These are the activations of a small neural network, seen along a few directions. Each row is one input.
Each table varies a few parts of the input and shows all the possible inputs, shuffled.
Descriptions start from the smaller parts, as in this example, which fits no table here: one of 4 places along a line, together with either a single point or one of 11 places along a line or (one of 2 separate values, together with one of 8 places around a ring).
Shared parts are said once, and a part with two or three values counts as separate values.
In the rows, zero is written as 128.

Other details of the inputs shift rows strongly along two fixed directions, in all tables alike. That doesn't count.

Table:
R1: [110 138  94 105 168 144 132 126 136 134 159 178 131 178  99]
R2: [134 124 133 117 106 122 120 125 142 139 109 131 144 123 134]
R3: [148 125 138 129 111 140 117 143 112 120 134 131 136 127 133]
R4: [107 151 115 128 116 121 124 134 129 127 125 119 112 116 108]
R5: [127 124 148 122 104 112 145 117 133 131 138  97 134 114 142]
R6: [120 134 110 116 167 143 122 146 136 133 155 192 122 175  94]
R7: [104 116 120 125  23 135 111 143 123 138 116 104 150 106 106]
R8: [108 128 128 123 109 112 129 138 143 126 126 111 122 116 134]
R9: [ 94 138  90 123 166 143 120 140 141 127 144 180 120 180 106]
R10: [124 114 115 138  75 158 135 137 100 143 115 100 130  92  99]
R11: [103 150 107 116 183 157 113 140 132 142 127 161 142 139  84]
R12: [154 117 171 134 173  84 139 118 141 116 132 122 105 120 186]
R13: [120 126 117 108 108 117 127 127 131 140 139 132 154 128 123]
R14: [106 155  98 129 187 118 134 154 141 137 135 150 130 149  78]
R15: [129 141 148 132  62 135 129 141 110 142 130 109 122  98  89]
R16: [140 101 130 136 101 108 131 128 131 129 113 109 139 118 142]
R17: [161 122 146 132 172 112 138  93 117  94 131 122 126 136 197]
R18: [162 111 154 144 172 125 132  82 143 107 118 133  98 154 190]
R19: [123 127 110 125  89 146 114 138 117 113 123 117 134 121 132]
R20: [142 130 131 122 115 151 120 128 124 125 111 123 139 131 134]
R21: [143 109 153 129  98 109 117 130 122 134 126 123 135 116 144]
R22: [165 110 137 151 178 110 141 113 121 100 112 118 118 138 192]
R23: [145 100 129 148  88 143 144 116 123 121 121 117 112 137 132]
R24: [125 132 126 132 125 145 130 112 109 131 140 117 136 107 127]
R25: [160 117 161 153 186 115 123 104 112 111 131 126 106 109 182]
R26: [124 150 133 127 117 123 136 116 126 126 141 112 130 115 107]
R27: [122 116 133 128 116 112 150 142 133 138 117 109 126 122 122]
R28: [112 130 116 138 120 142 120 125 110 126 121 120 118 104 132]
R29: [ 98 150 120 102 181 124 125 151 159 147 130 157 143 155  92]
R30: [128 154 129 128 122 134 122 130 143 141 123 116 125 116 102]
Description of these inputs: one of 5 separate values, together with either a single point or one of 5 places around a ring.
Q: The inputs of R2 and R13 match in every part but the choice among 5 separate values. If R30 is changed in the same way as R2 into R13, which row does it become?
A: R26
Q: List by row number the other rows that have the choice among 5 separate values in common with R12.
A: R3, R6, R15, R21, R25
Q: Which other rows does R24 become when the choice among 5 separate values takes its other values? List them by row number.
A: R10, R11, R25, R28
Q: List by row number the other rows that have the choice among 5 separate values in common with R27.
A: R10, R14, R16, R22, R23
Q: Which other rows does R8 become when the place on the ring of 5 takes its other values? List them by row number.
A: R4, R7, R19, R28

Table:
R31: [149  92 158 123  38 117 122 118 118 135 111  87 144  92 160]
R32: [ 96 154 112 124 171 134 129 155 128 141 140 154 130 130  76]
R33: [115 137  99 123 160 153 124 136 133 134 137 164 128 167  86]
R34: [134 127 154 123 121 103 132 110 142 124 130 116 116 130 155]
R35: [164  99 172 124  30 117 135 126 118 133 118  77 145  93 152]
R36: [127 129 129 130 162 115 123 112 116 120 124 116 140 104 167]
R37: [118 149 113 104 119 146 120 169 112 149 135 139 166 112  71]
R38: [133 142 145 134 149 123 130 113 126 121 123 106 112 105 150]
R39: [134 119 110 138 196 121 127 109 124  98 123 146 129 162 184]
R40: [106 144  99 118 171 133 107 169 122 141 119 158 151 128  97]
R41: [133 114 157 136 123 102 141 119 139 125 129 117 113 130 147]
R42: [161 116 139 125 147 138 126 122 113 117 134 141 138 142 153]
R43: [135 148 139 136 216 109 135 111 139 118 127 133 112 126 159]
R44: [143  94 145 137  37 111 132 130 127 120  96  79 133  98 164]
R45: [112 136 102 123 157 152 124 141 131 130 153 172 122 162  88]
R46: [146 122 140 137 127 145 128 103 125 113 129 121 108 136 157]
R47: [146 107 164 138  29 121 138 106 136 131 112  73 123  95 142]
R48: [144 117 131 144 146 140 137 110 125 119 124 137 105 145 143]
R49: [102 138  92 122  97 144 119 169 116 137 110 124 153 105  86]
R50: [106 154 107 123 105 142 124 152 122 144 142 128 133 108  66]
R51: [137 125 144 131 198  84 139 112 156 121 124 138 112 158 158]
R52: [135 101 149 125  48 115 128 111 125 129 119  84 147  98 167]
R53: [113 141 100 122 157 156 123 132 136 132 138 168 134 165  88]
R54: [154 120 137 146 139 128 131 100 122 110 140 128 104 139 159]
R55: [138 122 141 130 196  85 147 117 152 123 136 141 107 155 159]
R56: [146 110 165 133  35 123 139 109 139 132 117  75 119  96 149]
R57: [119 126 103 125  86 169 131 143 119 141 144 139 126 139  77]
R58: [152 101 134 129 128 139 115 109 109 118 122 134 136 129 169]
R59: [146 135 134 141 195 123 129 101 127 107 142 155 105 162 166]
R60: [147 102 161 140  37 118 146 114 131 135 109  79 113  99 141]
R61: [109 145 107 125 114 145 135 154 121 149 136 124 128 109  71]
R62: [110 135 107 108 100 147 109 156 110 150 123 133 162  98  85]
R63: [110 128  82 120 155 150 116 157 127 122 122 171 146 162 108]
R64: [131 134 148 122 196  91 134 112 158 118 132 140 112 156 167]
R65: [104 148 108 126 107 150 133 154 122 150 124 127 131 109  64]
R66: [146 129 133 138 201 130 132 101 139 110 134 151 107 160 167]
R67: [124 115 128 128 129  95 133 121 137 114 117 113 140 134 170]
R68: [ 98 158 104 119 119 151 124 150 130 148 129 134 143 115  60]
R69: [135 154 140 139 211 102 131 110 127 116 134 136 108 128 158]
R70: [143 109 160 139 103  99 141 113 139 123 131 104 107 119 157]
R71: [144 123 161 135  97 100 136 107 135 123 130 103 112 121 161]
R72: [105 132 106 124 103 169 125 149 121 139 145 157 131 149  68]
R73: [114 121  94 117 103 168 102 164 116 139 124 162 153 146  90]
R74: [112 142 105 114 101 167 118 135 122 135 145 150 132 147  82]
R75: [ 92 145  89 118  96 144 120 156 113 135 121 117 159 107  88]
R76: [102 156 103 122 173 133 126 149 133 143 130 146 133 133  74]
R77: [136 143 148 135 153 116 128 106 122 118 126 109 110 104 154]
R78: [102 148 111 124 107 146 127 155 122 145 141 129 130 107  66]
R79: [138 113 140 128 194  86 120 134 145 120 115 151 131 152 177]
R80: [140 108 126 132 126 140 121 102 113 113 129 126 138 131 174]
R81: [140 121 149 133 120  94 137 115 144 123 136 117 114 130 150]
Q: What do these inputs look like to the network?
A: one of 3 separate values, together with either a single point or one of 5 places around a ring or one of 11 places around a ring
Q: The inputs of R31 and R58 match in every part but the choice among 3 separate values. If R71 is changed in the same way as R31 into R58, which row does it become?
A: R59
Q: The inputs of R81 and R50 match in every part but the choice among 3 separate values. If R79 is changed in the same way as R81 into R50, which row does it become?
A: R40
Q: Which other rows does R56 become when the choice among 3 separate values takes its other values? List them by row number.
A: R43, R66
Q: A walk changes only the place on the ring of 5. It starts at R39 and steps to R80. List the rest of the walk in order.
A: R58, R73, R63
Q: Which other rows does R80 become when the choice among 3 separate values takes its other values? List them by row number.
A: R36, R52

Table:
R82: [129 116 112 122 101 158 120 130 109 134 131 134 149 123 115]
R83: [128 118 114 126 103 151 111 132 108 129 133 139 141 124 125]
R84: [166 115 169 129 175  85 142 100 138 115 130 118 118 132 196]
R85: [123 126 131 116  91 123 138 131 141 143 136 125 137 134 100]
R86: [108 143 124 132 107 139 130 123 134 134 123 112 118 110 109]
R87: [118 141 110 131 111 136 134 136 119 131 119 105 137 104 106]
R88: [100 162  95 118 251 116 120 164 145 138 135 193 126 163  86]
R89: [123 123 105 133  97 152 125 138 112 119 126 126 137 133 119]
R90: [128 115 117 127 103 152 118 134 105 128 133 136 143 124 123]
R91: [122 144 130 133 110 131 129 130 124 137 138 120 117 113 100]
R92: [117 125 115 129  96 158 123 118 129 127 126 128 121 138 119]
R93: [150 114 147 143 173  76 134 105 138 100 113 113 115 133 211]
R94: [147 117 152 137 161  86 133  98 143 103 105 105 121 129 207]
R95: [106 126 127 118  90 126 129 130 149 136 123 121 132 132 117]
R96: [128 116 132 124  94 118 124 150 137 139 116 125 132 127 117]
R97: [170 110 161 144 146 125 133  99 113 104 136 121 109 130 189]
R98: [122 122 137 122  63 123 135 137 133 140 137 116 133 126 101]
R99: [155 117 173 137 167  83 137  84 150 110 121 115 106 139 199]
R100: [123 129 109 128  97 156 118 125 120 121 116 122 138 131 126]
R101: [154 105 159 136 168  79 126 104 130 110 121 118 123 121 210]
R102: [127 150 141 119 109 141 123 130 124 139 131 113 130 102 109]
R103: [122 118 108 131  95 159 133 124 126 130 133 128 125 138 109]
R104: [128 115 129 120  98 125 133 147 139 144 115 123 140 129 107]
R105: [ 97 168 102 117 243 115 131 149 144 135 157 188 125 169  81]
R106: [126 141 130 130 110 136 138 124 126 140 136 113 123 112  95]
R107: [133 116 117 134  90 157 118 142 118 132 120 137 126 132 107]
R108: [ 88 169  82 118 247 114 127 161 137 125 139 182 138 162  94]
R109: [101 157  99 119 233 122 126 166 140 138 135 184 129 159  81]
R110: [122 124 134 121  61 123 128 135 135 141 136 118 131 124 103]
R111: [171 112 154 138 145 131 135  95 116 111 133 119 115 130 180]
R112: [161 119 176 127 161  90 131  96 142 112 123 113 118 127 200]
R113: [129 128 137 111  85 121 123 145 131 140 140 125 140 121 113]
R114: [115 123 118 124  92 116 131 147 130 127 122 117 145 127 123]
R115: [161 114 159 145 126 131 130  80 126 109 123 111 103 133 181]
R116: [139 128 126 122 101 153 118 132 114 128 143 138 130 132 118]
R117: [115 139 128 122 101 143 116 132 116 141 120 111 144  91 109]
R118: [109 119 124 125  92 118 137 139 139 133 132 123 127 134 117]
R119: [128 141 137 125 101 138 129 142 114 136 140 114 129 100  99]
R120: [115 143 110 134 112 130 125 142 118 127 121 112 130 105 113]
R121: [128 132 125 132 114 140 134 142 124 143 114 115 127 107  95]
R122: [119 149 135 127 111 138 128 121 132 139 130 117 122 114 100]
R123: [133 120 128 134  80 154 130 124 116 128 141 129 123 135 109]
R124: [122 123 134 116 103 125 123 143 146 141 110 127 139 131 113]
R125: [155 111 133 152 145 120 126 101 115  97 116 114 112 131 195]
R126: [150 111 163 130 182  84 125  95 138 111 114 120 128 126 211]
R127: [111 148 115 128 102 140 124 134 124 131 113 106 136 103 109]
R128: [151 104 141 155 127 126 132  94 123 103 126 113  95 131 186]
R129: [136 120 124 130  69 162 132 119 119 135 137 121 129 130 100]
R130: [110 132 122 137  78 141 137 136 121 134 130 104 117 102  97]
R131: [126 123 101 128  99 156 128 133 117 124 123 123 142 133 114]
R132: [ 85 166  87 120 245 115 126 151 149 131 149 189 119 167  91]
R133: [117 117 127 115  97 119 123 147 124 139 131 128 154 119 119]
R134: [125 123 118 119 106 157 111 124 114 131 125 136 146 126 125]
R135: [116 125 111 118  94 122 133 143 135 133 120 117 152 127 114]
R136: [121 117 125 112  99 123 126 140 128 143 127 124 158 118 117]
R137: [ 93 160  95 111 252 115 120 157 131 135 147 190 145 153  96]
R138: [132 125 122 132  97 150 123 123 121 128 142 137 120 140 112]
R139: [122 140 132 129 117 140 124 138 130 141 109 118 125 108 103]
R140: [119 118 113 136  93 155 131 130 122 124 136 131 120 138 114]
R141: [102 174 102 106 251 117 119 157 139 136 158 194 133 161  89]
R142: [168  99 154 156 147 125 133 106 119 105 113 121 103 132 186]
R143: [164 114 173 134 174  80 139 105 134 109 133 120 113 133 202]
R144: [111 120 119 120  91 124 139 134 144 139 129 121 134 133 108]
R145: [168 118 162 136 143 131 125  88 120 108 126 117 111 128 190]
R146: [110 121 121 124  92 117 129 137 142 133 131 125 126 133 118]
R147: [139 114 119 132 101 159 128 135 121 134 118 133 132 133 107]
R148: [112 136 117 133 108 139 140 129 129 137 129 111 120 111  99]
R149: [106 170 103 103 244 124 129 152 140 141 155 185 140 159  82]
R150: [119 134 119 123 114 139 125 137 112 143 128 116 145  96 102]
R151: [118 136 122 127 117 131 117 140 111 137 129 121 137  96 113]
R152: [165 106 155 148 147 130 125  96 126 109 103 119 105 133 188]
R153: [163 101 168 146 171  80 140 111 139 110 109 116 106 134 202]
Q: What do these inputs look like to the network?
A: one of 3 separate values, together with one of 4 places along a line, together with either a single point or one of 5 places around a ring
Q: The inputs of R145 and R112 match in every part but the choice among 3 separate values. If R90 is changed in the same way as R145 into R112, which row does it become?
A: R133
Q: The inputs of R111 and R149 match in every part but the choice among 3 separate values. If R138 is changed in the same way as R111 into R149, which row does it become?
A: R91
Q: Which other rows does R95 become when the place on the ring of 5 takes its other values? List them by row number.
A: R94, R99, R112, R126
Q: List by row number the other rows that have the choice among 3 separate values and the place on the line of 4 in common with R82.
A: R103, R111, R129, R131, R147
Q: List by row number the other rows that have the choice among 3 separate values and the place on the line of 4 in common with R90.
A: R89, R97, R123, R140, R142
Q: Which other rows does R114 become when the choice among 3 separate values takes its other values? List them by row number.
A: R89, R108
Q: A walk changes only the place on the ring of 5. It starts at R105 and steps to R119. List the rest of the walk in order.
A: R137, R108, R130
Q: Which other rows does R127 become when the place on the line of 4 takes its other values? List them by row number.
A: R87, R108, R120
Q: Which other rows does R104 become when the place on the line of 4 takes its other values? List them by row number.
A: R96, R124, R153
